Each row below holds a small network's activations on one input, seen along a few directions.
Each table varies a few parts of the input and shows all the possible inputs, shuffled.
Descriptions start from the smaller parts, as in this example, which fits no table here: one of 5 places around a ring, together with either a single point or one of 9 places along a line or (one of 3 separate values, together with one of 6 places along a line).
Shared parts are said once, and a part with two or three values counts as separate values.
In the rows, zero is written as 128.

A family of inputs:
r1: [148 141 155 127 164 158 149  37 132 148 147 129 171  76]
r2: [100 134 123  73 132 169 143 150 149 175  77 147  41 121]
r3: [134 154 121  89  82 148 133  81 163 136 113 148  37 104]
r4: [127 118 131 122 156 113 139  23 159 112 181 133 191 127]
r5: [ 95 153 101 112  97 182 133 160 145 160  58 131  69 151]
r6: [130 119 109 155 149 137 135  76 183 121 179 122 216 144]
r7: [118 151  90  73  95  99 126  79 187 126 145 135  54 157]
r8: [ 86 132  86 108 114 160  99 166 176 124 111 100  78 188]
r9: [134 123 155 176 114 112 123 214  48 116  79 142 138 113]
r10: [126 109 136 161 115  90  86 218  74  83 142 100 154 153]
r11: [157 135 117 163 103  50 112 184 114  83 179 126 150 138]
r12: [184 109 135 128 106  28 105 123  87  83 165 132 124 129]
r13: [147  96 173 133 131 104 142 190  41 120 104 146 112  87]
r14: [116 103 160 117 184 186 158  86 104 174 122 131 176 102]
r15: [102 129 141 164 173 197 147 117 114 165  85 129 201 118]
r16: [124 155  61 109  97 124 121 136 210 136 138 122  77 170]
r17: [188 133 172 138 103  79 132 135  65  95 136 140 108  71]
r18: [ 88 109 139 154 189 168 120 126 155 147 145  92 207 156]
Describe the family of inputs behind these rows. -> one of 3 separate values, together with one of 6 places around a ring
Change only the choice among 3 separate values in r11. List by row number the other rows that result. -> r6, r16
A walk changes only the place on the ring of 6. It starts at r10 and steps to r11. List the rest of the walk in order. -> r12, r17, r13, r9

A family of inputs:
r19: [124 152 122 109 158 145 148  51 158 135 132 140 116 118]
r20: [142 106 127 116 132 118 104 109 125 124 177 105 167 129]
r21: [ 80 114 119 122 164 140 124 120 145 141 140 112 160 153]
r22: [177 113 141 132 122  76 108 141 112 100 155 104 183 126]
r23: [173 130 144 167 100  69 122 152  51  67 152 153 161  80]
r24: [134 104 152 101 153 180 163  96 128 133 111 124 127 112]
r25: [123  99 138 142 168 141 129 134  94 119  90 107 147 132]
r26: [117 137  99  77  74  83  93 132 174 121 133 134  39 183]
r27: [117 170  99  73  95  98 109 130 162 114 128 150  10 113]
r28: [177 121 175 158 100  96 140 187  46 111 138 133 155  82]
r29: [119 141 111  75  99 113 139 163 148 145  90 152   6 123]
r30: [137  96 163 112 139 137 156 121  95 143 126 116 139 103]
r31: [165 127 151 184 130  86 119 201  39 105 106 122 161 120]
r32: [137 111 120  94 138 139 116  81 153 132 156 105 165 148]
r33: [142 131 148 180 110  84 102 211  61  92 166 138 179 138]
r34: [116 120 107 120 128 163 112  73 182 132 157 146 140 150]
r35: [140 158  77 133 125 137 128  87 210 159 127 151 132 145]
r36: [ 79 142  70  78  79 101 107 180 156 136 107 130  58 180]
r37: [111 116 129  98 142 125 140  61 126 131 141 132 142 107]
r38: [107 143  88  91 102 130 110 179 151 128  54 125  33 147]
r39: [ 97 147  83 161 118 192 141 120 164 175  81 143 114 128]
r40: [166  96 169 153 134 109 161 150  77 105 119 120 135 101]
r41: [142 105 153 161 146 115 127 175  83 126 113  93 153 112]
r42: [125 113 147 169 135 102 112 175  94  87 150 123 166 149]
r43: [ 99 113 115 131 163 132 112 148 111 129 158 120 164 141]
r44: [164 136 157 146 137  89 124 129  96  95 164 118 143  77]
r45: [190 126 157 168  93  46 100 167  70  80 158 136 184 141]
r46: [129 150 115 142 107 196 173 103 174 168 105 151  94 105]
r47: [100 112 157 118 162 162 121 117 133 149  91 106 149 136]
r48: [121 168 120 141 120 143 154  58 180 148 131 156  94 128]
r49: [ 99 137 130 126 152 194 128 108 143 166  98 125 126 148]
r50: [ 88 140 102 126 146 182 131 121 176 157 149 113 142 154]
r51: [ 85 159  84 150 124 153 139 121 191 170 117 136 136 161]
r52: [141 115 151 126 148 121 133  93 128  93 150 114 139  84]
r53: [116 132 156  99 136 181 155  86 144 164 107 149 121 125]
Describe the family of inputs behind these rows. -> one of 5 places around a ring, together with either a single point or one of 6 places along a line
Changing only the place on the ring of 5 turns r20 into r43. The same change can be made to r22. Which row results? -> r42

A family of inputs:
r54: [119 145  76 101  86 125 129 158 171 137 119 137  34 165]
r55: [126 138 127  87 130 129 135  83 170 134 136 129 100 119]
r56: [101 116 112 131 148 156 126  99 158 142 121 132 151 141]
r57: [154 134  94 124  87  79 115 198 107  96 127 144  64 153]
r58: [128 123 108 141 134 148 131  74 177 130 156 121 143 140]
r59: [104 117 115 124 158 176 150 123 134 157  97 119 127 135]
r60: [135 129 175 140 135 156 136 186  76 147  91 125 128  92]
r61: [146 129 151 114 119  76 127 120  99  99 147 126 124 108]
r62: [104 140 137 112 133 195 157 138 119 166  66 122 116 108]
r63: [120 114 156 142 146 126 122 168  85 132 105 124 158 115]
r64: [122 111 149 154 138 112 111 141 102 114 151 125 175 131]
r65: [148 127 149 143 114  87 109 111 107 102 166 129 157 124]
r66: [141 142 110 121 137 130 131  70 175 139 144 127 134 138]
r67: [144 127 133 156 127  99 113 123 113  98 167 131 182 123]
Changing only one part turns r57 into r54. The same change can be made to r65. Which row results? -> r66
Describe the family of inputs behind these rows. -> one of 2 separate values, together with either a single point or one of 6 places along a line
Change only the choice among 2 separate values in r61. List by row number the other rows that result. -> r55

A family of inputs:
r68: [159 128 156 162 158  93 125 120 117  69 205  94 219  95]
r69: [ 90  93 133 176 175 206 166 125 123 187  84 141 195 127]
r70: [ 97 137  98  66 147 151 114  27 212 140 148 117  93 151]
r71: [133 140  89 113  56 166 119 204 133 141  67 118  56 157]
r72: [118 126 123 158 165 131 127  59 184 160 163 151 212 155]
r73: [118 118 146 140 125  64 115 223  48 110 104 146  85 136]
r74: [ 69 135 115  75 151 210 164 112 158 181  81 112  67 127]
r75: [147 156  74 125  53 104  84 126 208  90 136 134  69 161]
r76: [162 111 115 114 110  22 103 158 100  79 187 147 119 144]
r77: [182 157 175 113 110 113 164  62  68 132 113 159  98  62]
r78: [134 107 186 167 159 150 127 191  58 119 120  89 195  94]
Describe the family of inputs behind these rows. -> either a single point or (one of 2 separate values, together with one of 5 places around a ring)
Change only the choice among 2 separate values in r70. List by row number the other rows that result. -> r74

A family of inputs:
r79: [172 133 182 172 139  92 117  88 121  84 184 113 210  84]
r80: [104 110 163 205 182 146 130 181  80 136 107 112 222 131]
r81: [153 123 168 160 167  53 129  73  93 107 177 154 202 110]
r82: [129 121 189 171 177 108 161 127  43 148 112 154 174  89]
r83: [162 134 135 118 141 165 129  29 186 142 164 114 184 105]
r84: [137  98 113 169 121 118 119 251  60 114 106 121 143 144]
r85: [140 160  88  94  77  56 116 100 133  96 132 148  53 158]
r86: [ 74  81 110  93 189 161  88 156 130 100 137  78 115 158]
r87: [ 90 131  58 119 122 152 132 109 244 134 148 123 108 178]
r88: [127 120 167 132 148 216 155  79 137 176  92 110 173  88]
r89: [125 121 128 193 164  85 108 124 129  93 182 108 239 145]
r90: [134 119 123 111 152 127 153  12 151 155 167 149 179 134]
r91: [164 180 115 104  57  91  95 122 164  85 139 114  60 138]
r92: [177 122 173 135  81 108 129 214  53 111 115 121 119  82]
r93: [125 154 106  96  91 148 128  73 234 129 154 135  83 110]
r94: [120 116  97 143 168 166 111  71 194 156 162 120 211 171]
r95: [133 175 137 114  70 148 123 173 112 120  66 115  48 119]
r96: [160 103  99 153  98  54  95 200 113  77 182 118 159 167]
r97: [ 64 136  89 128 139 211 147 165 190 179  78 135  93 164]
r98: [162 103 159 132 110  72 140 202  25 131 105 165 107 108]
r99: [114 105 145 123 174 180 175  65 108 193  92 151 162 109]
r100: [103 148 123 103 107 205 168 120 187 167  80 124  63  90]
r101: [137 127 212 183 145 142 133 140  70 124 110 118 197  64]
r102: [126 171  70 117  82  87  84 161 171  98 139 118  89 204]
r103: [ 85  98 117 160 169 220 141 117 136 184  90 112 199 151]
r104: [117 155  77  76 119 117 162  53 205 155 153 168  68 135]
r105: [205 129 138 131  79  68  94 164 101  72 185 132 124 101]
r106: [ 91 156 101 138  92 144  99 215 117 137  64 117  72 186]
r107: [113 106 160  77 163 159  94 124 125 102 146  83  77 102]
r108: [ 92  82 137  63 184 120 120 104 101 106 134 113  81 120]
r109: [116 167 114  97  88 110 149 156  81 139  68 155  35 143]
r110: [188 107 121 117 103  26 121 149  76  90 176 158 119 123]
r111: [ 83 132 109  97 128 167 179 107 155 184  79 168  55 113]
Changing only one part turns r83 into r90. The same change can be made to r79. Which row results? -> r81
Describe the family of inputs behind these rows. -> one of 3 separate values, together with either a single point or (one of 2 separate values, together with one of 5 places around a ring)
Change only the choice among 2 separate values in r91. List by row number the other rows that result. -> r95
A walk changes only the place on the ring of 5. It starts at r100 and steps to r95. List the rest of the walk in order. -> r92, r101, r88
